A small network was shown many inputs. Here are its activations along a few directions, one row for each input.
In each table, some parts of the input vary, and every possible input appears once, in random order.
A made-up example of a description, with smaller parts first: line(6) and (point or line(9) or (values(2) and ring(5))).
Shared parts are said once, and a part with two or three values counts as separate values.
In the rows, 100 means zero.

Other details of the inputs vary at random and push rows far along two fixed directions, the same in every table; ignore that.

A family of inputs:
x1: 164 104 152 77 90 84 124 53 112 54 108 87 115
x2: 105 131 106 133 124 69 143 64 109 167 48 145 97
x3: 36 83 98 135 129 95 81 177 105 118 53 149 93
x4: 19 115 56 124 106 98 71 150 79 163 57 115 102
x5: 120 101 90 112 127 88 146 71 148 126 86 159 72
x6: 34 70 79 141 120 102 79 175 100 137 68 142 89
x7: 128 86 58 118 121 92 122 45 134 163 116 144 66
x8: 169 88 130 81 74 96 123 37 103 71 136 70 114
x9: 161 122 149 83 102 88 129 52 106 61 107 73 116
x10: 78 106 102 73 80 125 51 137 75 48 119 39 121
x11: 85 103 107 69 81 114 40 136 71 40 112 56 118
x12: 159 94 121 86 71 102 139 43 96 69 144 65 113
x13: 62 137 137 89 78 95 66 143 43 67 60 53 146
x14: 169 99 146 77 84 89 124 46 109 61 118 83 115
x15: 77 107 120 69 80 117 68 151 84 23 100 68 119
x16: 21 120 65 123 110 96 71 153 82 158 47 122 102
x17: 84 113 123 68 91 105 44 143 78 29 94 68 119
x18: 123 71 57 117 108 96 127 48 142 156 122 138 68
x19: 74 108 106 67 76 126 62 141 64 45 121 48 110
x20: 121 66 94 156 122 80 157 70 120 177 95 153 82
x21: 121 108 83 110 129 94 144 63 135 149 99 153 61
x22: 119 112 92 108 133 90 143 68 136 138 89 154 64
x23: 30 59 61 143 111 104 78 168 93 144 86 124 88
x24: 76 113 114 65 81 123 63 145 67 40 112 55 111
x25: 164 103 119 88 82 103 127 34 93 84 146 50 117
x26: 131 98 75 115 129 85 123 53 140 152 99 156 67
x27: 39 79 27 107 111 116 47 139 108 131 107 117 73
x28: 116 93 59 115 115 102 142 53 125 163 125 133 61
x29: 17 109 49 124 102 98 71 147 75 165 67 107 104
x30: 169 114 136 85 91 98 130 40 101 76 128 63 116
x31: 40 104 54 105 128 114 61 155 125 120 79 127 75
x32: 164 91 179 116 92 78 149 65 80 77 100 87 133
x33: 82 91 113 66 73 116 47 141 84 34 109 60 119
x34: 165 104 137 82 80 98 142 49 103 61 127 79 114
x35: 76 97 104 72 69 124 65 144 77 33 118 55 118
Each input here is: line(5) and (values(2) or ring(5)).
Q: The inputs of x13 and x4 match in every part but the line(5) part. If x26 is changed in the same way as x13 into x4, which row does it become?
A: x7
Q: A walk changes only the ring(5) part. It starts at x14 and steps to x15. List the rest of the walk in order.
A: x21, x31, x26
Q: Which other rows agree with x18 in the line(5) part? List them by row number.
A: x12, x23, x25, x27, x28, x29
Q: Which other rows does x9 become when the ring(5) part takes its other values? List them by row number.
A: x1, x5, x17, x22
